A small network was trained on invented records. Each row is its activation on one of them, seen along a few directions.
Records have a field called Sisat. Each example row is followed by its value.
Other fields move the rows too, some of them a lot.
(in the rows, 500 means zero)
Strong random noise was added to every row along 7 fixed directions; ignore it. To show where, here is one row again and again, with new noise each time:
[462 577 522 484 465 493 314 417 383 486 318 606 183 470 675 565 370 401
 495]
[389 469 409 447 458 417 540 385 400 501 476 483 467 509 543 645 299 556
 515]
[527 654 440 516 708 881 366 556 486 466 572 335 371 478 349 481 576 698
 711]
[497 594 335 718 388 452 380 599 557 702 354 656 719 521 604 457 673 444
 430]
[518 774 271 384 500 412 626 360 535 438 643 293 811 476 346 616 367 505
 585]
[438 449 415 515 440 499 473 425 353 549 451 523 511 513 495 591 392 504
 534]
[563 355 458 397 347 591 440 510 541 286 552 300 373 414 596 557 515 602
 259]
[487 179 634 612 462 547 543 545 321 583 497 578 465 512 475 477 494 432
 524]
[620 580 443 461 438 728 271 580 614 317 484 335 293 400 612 475 650 586
 326]

[486 766 349 412 497 334 449 305 492 589 410 502 747 517 389 638 401 385
 681]
p3
[446 526 508 435 590 433 722 524 597 432 666 409 465 499 525 508 449 651
 499]
p3
[626 570 543 381 429 328 609 536 748 308 626 332 612 412 596 420 574 397
 272]
p5
[470 466 423 417 537 476 536 362 464 575 543 413 768 520 284 630 414 529
 670]
p23
[625 559 530 414 488 524 585 472 463 386 652 341 645 459 353 428 508 367
 503]
p18
[331 727 617 378 811 376 518 463 769 478 433 477 154 500 661 604 349 678
 693]
p3
[411 402 626 458 663 365 739 529 615 471 618 446 501 523 526 486 427 601
 539]
p11
[369 217 486 661 607 587 716 706 577 629 672 431 702 578 417 433 642 848
 493]
p9
[487 384 507 456 589 885 300 502 384 378 482 387 193 469 440 555 497 720
 579]
p21
[554 398 388 351 357 589 379 426 513 361 503 325 588 460 408 615 488 594
 399]
p21
[505 598 455 683 404 364 565 623 544 668 467 709 713 530 605 388 624 373
 407]
p20
[497 542 510 519 532 383 711 515 518 556 625 531 669 513 462 450 476 441
 546]
p5
[543 864 490 432 596 427 510 495 665 391 540 412 463 470 548 448 497 455
 492]
p17
[521 403 433 522 387 640 442 535 389 472 525 516 454 489 501 482 549 560
 373]
p14
[601 499 718 569 658 406 673 672 831 447 634 431 535 449 573 369 681 454
 475]
p13
[611 754 587 512 773 741 523 620 584 442 695 334 510 469 307 332 634 518
 693]
p25
[609 122 663 446 407 460 581 487 500 463 601 394 678 467 364 521 567 403
 433]
p4
[467 642 251 504 348 494 481 419 329 552 486 538 610 522 464 558 437 509
 454]
p7
[485 264 524 504 439 545 472 609 636 500 513 412 514 481 559 524 617 666
 364]
p24
[469 495 463 542 537 502 490 570 664 590 477 454 634 518 490 523 622 644
 528]
p8
[669 729 676 626 555 339 575 668 746 551 530 656 586 443 634 255 720 192
 437]
p16
[540 628 469 318 315 291 463 407 597 275 432 423 351 431 746 533 401 391
 202]
p1
[368 485 546 540 526 310 462 463 568 560 301 677 300 515 773 581 395 502
 478]
p11
[417 386 480 575 532 401 664 475 454 587 536 533 662 565 414 558 410 549
 594]
p2
[538 517 387 438 420 322 636 455 688 412 614 344 762 463 498 571 503 510
 366]
p4
[323 489 422 581 649 539 494 614 665 597 463 535 461 555 610 483 567 806
 511]
p16
[334 619 218 545 542 698 379 507 422 610 442 539 406 556 539 579 483 834
 550]
p22
[595 573 566 367 503 530 369 480 658 345 470 367 379 430 548 548 554 507
 426]
p2
[427 405 558 342 463 278 525 401 647 415 424 469 407 479 654 646 365 534
 409]
p11
[499 565 546 558 660 598 451 492 482 555 470 544 451 511 416 470 483 477
 716]
p16
[652 722 525 530 597 466 749 547 533 506 749 454 851 491 244 349 546 306
 642]
p21
[595 621 494 418 413 393 666 490 537 360 645 425 579 472 492 453 445 397
 386]
p19
[402 501 559 491 472 267 605 545 635 470 471 562 424 501 730 486 430 497
 331]
p20
[411 455 507 632 645 604 403 524 438 772 394 628 588 568 378 514 558 550
 769]
p22
[635 633 542 626 589 682 367 613 585 526 497 502 540 457 433 372 712 411
 569]
p14
[662 421 679 477 503 671 595 552 365 368 685 416 408 461 356 377 554 382
 496]
p17
[445 308 539 368 451 381 553 441 588 422 488 414 452 500 549 612 397 593
 441]
p10
[461 632 482 384 461 459 416 347 324 429 422 526 359 493 534 564 302 393
 518]
p20
[461 414 706 634 606 530 604 547 253 637 511 722 305 558 448 393 409 366
 667]
p9
[484 562 461 594 597 674 475 678 625 523 539 516 378 511 565 382 648 696
 484]
p5
[387 453 390 554 423 577 443 431 212 617 407 644 407 566 499 560 405 571
 554]
p8
[663 750 449 568 491 644 183 539 565 578 352 535 566 461 438 424 749 328
 564]
p15
[541 474 542 491 474 520 640 490 365 469 625 484 530 507 415 472 458 453
 505]
p17
[455 507 257 448 470 857 339 463 304 443 515 405 420 527 395 590 499 811
 519]
p12
[384 526 489 398 544 334 473 419 648 501 397 497 409 509 638 657 397 613
 500]
p13
[344 541 344 513 557 413 661 444 439 610 550 473 713 582 408 568 394 662
 611]
p8
[423 772 486 577 779 532 605 626 702 585 585 466 550 538 474 392 566 640
 675]
p18
[473 523 465 681 687 874 485 640 308 657 586 546 435 569 272 374 607 678
 754]
p7
[572 497 476 476 309 412 433 384 342 462 437 537 555 460 518 553 415 257
 419]
p25
[475 523 547 560 587 504 526 542 478 547 498 547 501 537 473 444 530 497
 551]
p2
[420 783 363 477 642 648 272 537 651 448 396 461 241 507 640 507 569 747
 500]
p13
[419 374 756 497 651 387 620 591 616 454 532 527 179 487 696 428 464 540
 449]
p15
[470 298 555 616 301 437 248 484 300 621 213 796 326 514 720 462 528 302
 321]
p23
[347 512 373 435 484 494 417 381 384 484 418 508 356 541 557 628 335 653
 475]
p6
[711 471 576 355 464 690 424 495 532 307 617 248 525 419 303 462 581 420
 499]
p18
[429 442 572 655 646 393 708 651 627 657 574 579 734 569 485 392 603 559
 562]
p12
[343 641 291 531 532 505 523 424 376 603 486 586 499 585 467 590 348 669
 592]
p6
[410 522 548 553 609 544 589 513 342 603 547 605 374 542 477 476 396 522
 648]
p24
[381 453 267 550 288 516 412 417 245 617 351 658 509 573 564 589 416 570
 425]
p1
[527 470 404 511 401 413 630 409 405 535 565 455 861 520 347 560 445 409
 549]
p19
[667 332 723 425 382 476 645 559 468 295 674 418 361 410 547 398 522 332
 274]
p9
[321 613 521 539 561 194 497 444 555 630 321 727 353 550 763 547 357 454
 484]
p4
[722 716 572 327 450 558 539 351 269 305 661 374 447 407 306 454 389 176
 556]
p7
[480 592 498 438 644 530 713 342 200 558 683 475 607 542 189 536 286 411
 830]
p15
[521 777 262 391 409 438 407 386 555 399 496 379 632 477 512 574 470 527
 383]
p6
[584 608 540 547 500 409 510 527 532 540 483 552 642 497 498 383 600 300
 508]
p10
[579 636 459 643 662 819 528 729 563 549 687 425 548 513 335 305 729 654
 607]
p24
[667 557 441 403 382 581 502 393 329 399 629 410 641 447 320 479 488 320
 477]
p23
[449 626 558 461 749 729 422 497 422 461 507 462 257 525 413 476 448 626
 713]
p12
[351 860 375 260 658 424 458 424 779 282 501 307 139 446 765 623 312 799
 416]
p22
[522 356 473 550 417 673 305 538 423 573 416 509 537 503 444 524 617 543
 490]
p25
[537 317 640 361 495 440 645 400 439 319 596 373 380 464 459 552 324 430
 516]
p10
[379 354 442 311 350 274 503 336 538 403 424 450 432 488 624 724 250 590
 341]
p14
[335 510 407 562 435 316 629 441 364 655 443 695 582 586 582 570 339 517
 517]
p19
[542 697 503 547 543 478 474 530 538 542 466 535 559 508 515 397 574 398
 534]
p1

Which value of Sisat does each new row have?
[487 759 357 530 554 578 556 399 248 623 563 567 723 557 243 501 394 396
 769]
p20
[576 597 410 478 478 528 405 438 505 566 451 463 752 506 338 529 579 408
 625]
p10
[509 695 411 357 450 322 652 257 275 486 565 513 659 516 363 587 243 283
 644]
p10
[373 501 305 579 420 407 645 534 493 604 531 557 648 575 533 525 467 681
 437]
p8
[461 327 558 320 471 518 581 429 400 306 619 322 306 465 511 563 325 594
 402]
p24
[648 713 353 554 409 669 185 570 586 540 381 476 609 467 450 441 730 434
 467]
p24
[386 518 475 559 482 427 564 610 624 517 472 595 363 528 739 483 511 662
 347]
p19
[407 376 566 313 463 224 621 511 876 333 526 349 349 433 789 627 411 675
 230]
p22
[365 406 583 329 525 374 459 224 254 533 345 582 306 536 480 715 159 415
 715]
p10
[683 756 425 366 531 733 418 391 351 345 644 339 487 443 258 475 497 386
 603]
p4
[621 257 642 555 346 374 657 491 407 485 576 500 715 479 428 464 524 253
 417]
p17
[456 573 569 545 644 381 577 473 562 560 498 560 468 522 504 509 413 445
 637]
p4
[458 394 619 548 632 284 792 556 712 542 650 459 666 507 513 498 493 526
 531]
p4
[523 494 507 600 457 525 386 578 493 548 408 591 492 516 575 423 640 472
 404]
p2
[485 364 747 439 513 188 704 574 811 435 531 465 429 459 703 499 492 462
 350]
p8
[564 312 624 391 426 614 584 434 243 348 621 424 304 470 404 493 391 437
 476]
p8
[437 658 294 305 486 616 249 335 520 415 378 366 386 477 499 695 396 684
 550]
p5
[476 309 352 567 418 581 511 534 504 533 529 413 695 518 443 554 612 687
 455]
p3
[608 376 627 558 553 593 572 550 471 490 606 453 646 468 345 430 583 396
 589]
p21
[608 565 514 434 471 672 305 392 317 377 433 474 343 447 411 524 422 351
 573]
p21
[590 783 333 589 403 278 512 439 575 611 443 568 922 497 450 485 584 235
 537]
p3
[580 422 582 510 428 390 497 543 665 431 470 501 514 431 651 468 584 393
 342]
p16
[661 642 570 458 341 336 503 474 486 404 497 581 426 428 613 397 479 149
 323]
p22
[487 402 447 453 476 795 334 489 334 404 498 470 180 491 495 511 469 676
 456]
p23
[484 447 423 504 354 449 467 474 405 493 464 513 548 509 531 511 485 474
 355]
p9
